These are the activations of a small neural network, seen along a few directions. Each row is one input.
Each table varies a few parts of the input and shows all the possible inputs, shuffled.
Descriptions start from the smaller parts, as in this example, which fits no table here: ring(8) and (point or (values(2) and line(4)) or ring(11)).
Shared parts are said once, and a part with two or three values counts as separate values.

Other details of the inputs shift rows strongly along three fixed directions, in all tables alike. That doesn't count.

Table:
R1: [ 46 -12 -16   5 -28 -54  15  28  -1 -36 -46 -44  38 -21  33]
R2: [  0  19 -83 -47  54 121  20  75 -36 -54  58   0 -26 -58 -87]
R3: [-38  -4 -54 -59  23  94  38  50 -45 -82  70  12 -30 -86 -91]
R4: [-11  16 -59 -61  56 117  13  84 -50 -65  65  14  -9 -64 -67]
R5: [-76 -37  47  19  -5  26  19 -33  32 122  89  28 -52  37   3]
R6: [ 17  34  13 -49  58 -26 -35 -71 -16  26 -21  31   0  24  -2]
R7: [ 40 -17  -8  50 -20 -34  -5  25   1 -40 -71 -32  43 -26  23]
R8: [ 28   2  -7  11 -52 -50 -16  33  -5 -56 -41 -35  25 -12  34]
R9: [ 38  38  -6 -23  31 -14 -20 -86  16  24 -18  46   4  19 -15]
R10: [-16  15  17 -30   5 -13 -19 -85 -13  -3 -21  58  -4  35 -23]
R11: [  6  53  22 -32  25 -33 -30 -84  -5   8  -3  35  -8   4  -5]
R12: [-76  -3  83  59  24  35  -5 -27  25 122  87  21 -29  18  16]
R13: [-33 -53  34  67 -50  14  60  95  23  76  56 -45  18  20  64]
R14: [ 33 -23  -8  42  -3 -37 -24  42 -13 -34 -83 -42  27  -7  22]
R15: [ 11 -42  -9   2 -60 -53  -4  27 -10 -63 -46 -26  19  -5  17]
R16: [ 50 -15 -21  12 -24 -29  -5  41  -4 -34 -73 -45  14  22  29]
R17: [ 16  34  -1 -38  63 -29 -37 -72   5  23 -25  30  -3  35  -8]
R18: [ 18  53  16 -19  13  -3 -31 -87   7   2 -18  42 -16  26  -9]
R19: [-41 -56  33  56 -34  13  40 110   9  82  42 -55   3  37  63]
R20: [-90 -37  54  14  11  12  25 -29  36 114  96  23 -46  32   9]
R21: [ 19 -37 -17  13 -65 -33   7  14   1 -60 -65 -34   2   6  12]
R22: [-14   4  33  -3  24 -18 -40 -92  -3  -2 -37  50  -6   7 -39]
R23: [-39 -42  20  73 -65   2  37  85  37  74  62 -66 -21   6  51]
R24: [ 24  11 -11  20 -56 -39  -4  32  -6 -53 -56 -35  27   2  26]
R25: [ 39  39   9 -23  30   1 -13 -85  10  13 -23  52   3  28  -7]
R26: [-25  39 -67 -39  35 100  27  60 -18 -77  78   0 -27 -83 -80]
R27: [ 44 -11 -30  15 -24 -54  14  27  21 -38 -49 -44  34 -11  28]
R28: [ 28  34  16 -35  35 -17 -26 -77  -1  11  -7  60  20  15   3]
Description of these inputs: line(4) and (point or ring(6)).
Q: The inputs of R25 and R18 match in every part but the line(4) part. If R9 is changed in the same way as R25 into R18, which row does it become?
A: R23
Q: A walk changes only the ring(6) part. It starts at R2 and steps to R17. List the rest of the walk in order.
A: R6, R4, R19, R16
Q: Which other rows agree with R21 in the line(4) part? List them by row number.
A: R3, R5, R10, R15, R20, R22
Q: A walk changes only the line(4) part. It starts at R22 and steps to R12. List the rest of the walk in order.
A: R7, R14

Table:
R29: [-27  23  15 -27  16  19   3 -21  -8  13  49  26 -13  -4 -11]
R30: [ -7  12   8  -5  16  51   9 -22  -1  21  28  33 -13   7 -20]
R31: [  4 -20 -25 -13 -39 -40   4   1   5 -44 -31 -23  -7  -9  -7]
R32: [ -1  24  -4  -6  27  46  -1 -17   7  27  28  26 -16  10 -19]
R33: [-40 -48  56  61 -12 -18  14  44  23  97  48 -38  -3  14  60]
R34: [  3   5  27  18 -19 -20 -12 -36   9  13 -20  22  12  24  17]
R35: [ 11  13 -27 -27   4  10   7  21 -10 -37  20  -9   3 -38 -13]
R36: [  5 -12 -21 -13  15  38   5  32 -27 -34 -10  -1   2 -14 -26]
R37: [ -7  27  12   4  26  30  -2 -25   7  23  43  24  -9 -19 -14]
R38: [-11   5   2 -35  17  33  14 -17  -8  20  38  30 -17  15 -13]
R39: [-22 -55   9  58 -20  -3  36 101  16  48  26 -69   9  -1  47]
R40: [-29   6   1   2   8  32   3 -39  11  13  32  27 -31  -9 -39]
R41: [ 36  14 -25  15  -9 -16   4  15  12 -31 -36 -23  20 -13   6]
R42: [ -7 -13  29   9   1 -25 -20 -22  -6  15 -26  17  12  25  15]
R43: [ -5  -1 -22 -28 -13  21  13  26 -18 -44  15   7   5 -17 -18]
R44: [ 35   1 -33 -18 -18 -23   0  23  -1 -29 -33 -24   7  10  13]
R45: [ 29  -9 -25   1   2 -12 -13  31 -11 -27 -49 -26  12   4   3]
R46: [  25   39   46   13   -7  -76  -45 -104   15   17  -63   31   17   39
   30]
R47: [ 18  14   3 -13   7 -46  -4 -33  17  27 -12   1   8  26  27]
R48: [-17 -21 -27  -7   7  20   0  16 -12 -45  -8  -8 -16 -31 -43]
R49: [  6  -4   0  12 -10 -22 -14  25 -17 -42 -40 -22  18 -19   6]
Q: Describe the family of inputs behind these rows.
A: values(3) and (point or ring(6))
Q: The inputs of R46 and R49 match in every part but the values(3) part. If R37 is changed in the same way as R46 into R49, which row does it become?
A: R33
Q: Change only the values(3) part in R38. List by row number the other rows that result.
A: R30, R36
Q: Which other rows agree with R43 in the values(3) part? List them by row number.
A: R29, R31, R35, R38, R44, R47

Table:
R50: [-17  -8 -59 -38   8  57  41 101 -21 -45  66 -37  -9 -57 -33]
R51: [-36 -36 -16   9 -33  61  67 115   2  33  92 -48 -21  -8  18]
R52: [ 77  41 -71 -66   6 -24 -14 -39 -13 -90 -79  13  13  -3 -31]
R53: [-11  42  20   0  46  14 -19 -37   7  31  41  28  -4 -16  -9]
R54: [  4  40  11   9  33  41  -2 -43  19  40  35  37 -10   0 -15]
R55: [  72   62  -35  -28   17  -27  -36  -44  -20 -100  -76   18   39  -42
  -24]
R56: [  -9  -45  -59  -13  -82    5   39   88  -11 -115   -4  -57   -9  -54
  -24]
R57: [ -3  48  19   2  27  37  -6 -38   6  33  37  36  -6   1 -12]
R58: [  2 -51  49  49 -20 -67 -10  16   8  51 -49 -34  24  45  70]
R59: [ 27 -15   2  17   7 -22 -16 -15   1  12 -64  -4  13  36   8]
R60: [  0 -46  36  45 -13 -75 -20  24   8  38 -55 -46  19  33  61]
R61: [-46  18  30  10  -3  18   0 -65  13  10  40  44 -23 -15 -32]
R62: [-23   7  26  -6  47  40 -18 -32  -7  55  22  45 -14  38 -13]
R63: [-27 -71  44  55 -72 -71 -12  -3   8  16 -55 -30  -2  30  37]
R64: [-10  16   4 -46  33  13   5 -27  -1  32  50  36 -11  13  -3]
Q: The inputs of R59 and R52 match in every part but one. If R58 is changed in the same way as R59 into R52, which row does it become?
A: R64
Q: Describe the family of inputs behind these rows.
A: values(3) and (point or line(4))
Q: Change only the line(4) part in R57. List by row number the other rows that result.
A: R53, R54, R55
